These are the activations of a small neural network, seen along a few directions. Each row is one input.
In each table, some parts of the input vary, and every possible input appears once, in random order.
A made-up example of a description, with smaller parts first: one of 6 places along a line, together with either a single point or (one of 2 separate values, together with one of 5 places around a ring) or one of 11 places along a line.
Shared parts are said once, and a part with two or three values counts as separate values.

Other details of the inputs shift rows strongly along three fixed directions, in all tables alike. That doesn't count.

Table:
r1: 70,-194,-126,-89,-429,292,-45,-11,119,213,357
r2: -129,-119,207,-137,-30,347,293,31,-144,-420,-331
r3: -58,179,483,69,-13,-325,-211,361,367,-375,301
r4: 226,-13,-259,-17,354,354,284,-364,-628,178,-370
r5: 271,172,-63,177,378,-473,-359,-108,-284,263,157
r6: 361,-221,-564,-132,-166,149,-210,-288,-362,653,82
r7: 79,-31,-131,-110,-468,336,-41,-9,92,239,370
r8: -93,124,-206,262,431,-536,-160,-165,-25,393,-145
r9: -184,-69,203,-9,-21,439,421,-106,-236,-315,-173
r10: -10,-39,251,308,818,-366,84,-181,-637,-275,-426
r11: 43,-69,-55,-253,-528,187,-98,151,178,81,202
r12: -175,13,362,-121,-27,369,422,113,-5,-527,-228
r13: -374,127,244,154,50,-505,-145,290,595,-92,63
r14: -259,105,71,305,76,-368,-57,59,411,-9,133
r15: -374,61,-209,155,119,272,435,-120,92,-222,-272
r16: -254,-34,-280,16,-345,112,-38,-47,389,433,151
r17: 74,187,-253,182,426,-607,-188,-45,58,248,-262
r18: -225,-41,466,146,-108,-301,-174,169,229,-323,374
r19: -241,21,-165,-63,-357,12,-39,135,539,195,38
r20: 174,-14,43,166,242,-308,-223,-27,-101,136,205
r21: 80,-64,-109,-32,215,386,362,-276,-494,11,-302
r22: -287,96,111,295,81,-390,-84,66,412,42,133
r23: -178,-29,249,-124,-57,357,337,65,-180,-445,-346
r24: -65,85,232,-111,18,422,393,86,-118,-376,-277
r25: 311,41,-63,-37,341,-496,-292,-12,-206,182,-42
r26: -137,-16,220,38,-35,544,362,-54,-59,-342,-42
r27: 87,34,46,111,124,-375,-231,-29,-188,145,184
r28: 302,-49,-68,4,338,-569,-374,14,-232,182,-61
r29: 50,180,-353,153,400,-572,-176,-41,61,216,-233
r30: 115,-34,-237,-18,253,276,224,-351,-740,138,-431
r31: -1,12,-641,36,-127,114,9,-239,76,491,-36
r32: 106,-32,-24,-215,-481,292,-133,154,360,23,304
r33: 214,125,88,-26,214,-400,-253,87,-10,36,72
r34: -147,27,522,17,-71,-418,-189,338,349,-417,262
r35: -225,139,116,174,81,-471,-128,198,492,-44,1
r36: 242,68,-227,-163,325,209,255,-207,-621,99,-541
r37: 271,-85,-441,-186,-295,232,-107,-236,-195,537,200
r38: 69,-243,-104,-242,-535,203,-195,128,202,87,191
r39: -101,-23,543,85,34,-420,-165,378,379,-429,275
r40: -253,5,332,36,-49,467,496,8,-132,-427,-98
r41: 33,-32,-65,-104,-511,390,-75,-5,236,127,436
r42: 291,44,-82,203,416,-419,-350,-123,-245,255,134
r43: 102,-81,-6,-172,-461,292,-133,186,365,-1,296
r44: -3,-228,-128,-127,-508,282,-114,-56,84,170,308
r45: -123,33,-519,-96,-352,77,-38,69,464,170,57
r46: -36,-134,35,-260,-591,188,-144,160,291,-46,239
r47: 306,-52,-456,-175,-277,289,-116,-242,-184,554,199
r48: 218,-26,-58,130,348,-531,-318,-136,-306,249,102
r49: -19,81,166,-127,30,457,329,16,-88,-356,-264
r50: 202,-41,-137,-135,217,399,289,-127,-392,-32,-449
r51: -245,142,816,192,505,-227,273,294,91,-873,-193
r52: -98,-87,222,-134,2,331,338,49,-124,-404,-304
Description of these inputs: one of 2 separate values, together with either one of 6 places along a line or (one of 4 places along a line, together with one of 5 places along a line).
Q: Which other rows does r23 become when the place on the line of 4 takes its other values? List them by row number.
A: r2, r38, r46

Table:
r53: -24,61,204,-48,-209,19,-54,265,297,-247,246
r54: -18,-114,134,-263,-352,462,240,60,-40,-192,-143
r55: -269,139,625,321,159,-630,-255,388,650,-491,413
r56: -288,118,653,397,167,-649,-190,376,632,-507,449
r57: 171,-210,-212,-185,-488,76,-294,-12,87,391,474
r58: -278,-73,-38,-123,-227,499,388,75,143,-251,-291
r59: 341,-26,-193,-70,569,-96,35,-208,-733,112,-547
r60: 74,78,-159,240,430,-862,-407,-71,-74,340,84
r61: 246,-70,-460,-200,-395,329,-116,-187,-66,514,298
r62: -154,162,411,-21,294,325,551,34,-240,-628,-504
r63: -19,-220,-7,-224,-391,597,169,-14,-9,-133,-5
r64: -36,-190,192,-25,-329,65,-99,135,206,-152,333
r65: 217,-77,-297,-106,-470,95,-289,-10,218,346,487
r66: 218,-52,-297,-179,-479,119,-333,20,248,326,445
r67: 11,79,0,342,592,-863,-287,-34,-91,43,-93
r68: 280,-191,-415,-240,-531,205,-315,-160,-144,663,310
r69: -203,112,337,117,264,314,437,-76,-320,-403,-277
r70: -97,4,-29,-121,-248,533,300,99,205,-145,-113
r71: -244,9,-21,92,108,144,281,-135,-176,-38,-320
r72: -196,36,109,87,144,392,456,-100,-72,-219,-214
r73: 78,157,-141,166,655,21,260,-340,-627,170,-547
r74: 395,168,-462,-88,483,-199,-88,-275,-475,509,-451
r75: -330,32,278,-48,-158,-74,108,224,396,-311,-36
r76: 125,68,-211,179,411,-824,-497,-52,-16,302,3
Q: Changing only one part turns r64 into r65. The same change can be made to r59. Which row results?
A: r53
Q: What is each input in this table made of?
A: one of 4 places along a line, together with one of 6 places along a line
Q: Start at r71 and move only the place on the line of 6, one step at a time. The first step leads to r60. Which rows follow, in order?
A: r67, r76, r58, r75
Q: Which other rows does r54 become when the place on the line of 4 takes its other values? List them by row number.
A: r62, r74, r75

Table:
r77: 37,-246,-140,-261,-579,683,172,13,100,16,131
r78: -110,33,-126,-13,6,392,362,-95,-35,-147,-342
r79: 26,-86,12,-179,-545,41,-268,159,292,110,376
r80: 58,5,162,11,185,-254,-68,47,-128,-95,-41
r81: 139,-1,-370,92,165,-261,-220,-230,-201,517,-61
r82: 173,-12,-245,-132,153,458,288,-308,-480,122,-326
r83: 140,-10,-350,78,178,-296,-192,-220,-194,519,-42
r84: -206,62,513,137,-139,-16,27,273,320,-439,346
r85: 76,-61,-62,-134,-516,155,-254,61,331,192,504
r86: 125,2,78,7,112,-330,-242,41,-74,38,63
r87: -223,147,307,117,421,-23,342,87,-6,-416,-401
r88: -385,22,304,-36,-283,477,383,220,441,-457,-82
r89: 40,-14,316,173,367,-418,-168,104,-69,-270,31
r90: 48,-46,-552,-96,83,455,275,-339,-420,280,-465
r91: 176,43,-394,76,238,-560,-378,-119,-91,465,65
r92: -52,56,205,47,223,334,413,-54,-319,-312,-247
r93: 89,-94,-51,-206,-601,-97,-384,179,354,252,515
r94: -152,200,393,318,532,-741,-89,180,180,-373,-26
Q: Changing only one part turns r90 into r91. The same change can be made to r85. Which row results?
A: r82
Q: What is each input in this table made of?
A: one of 2 separate values, together with either one of 4 places along a line or one of 5 places along a line
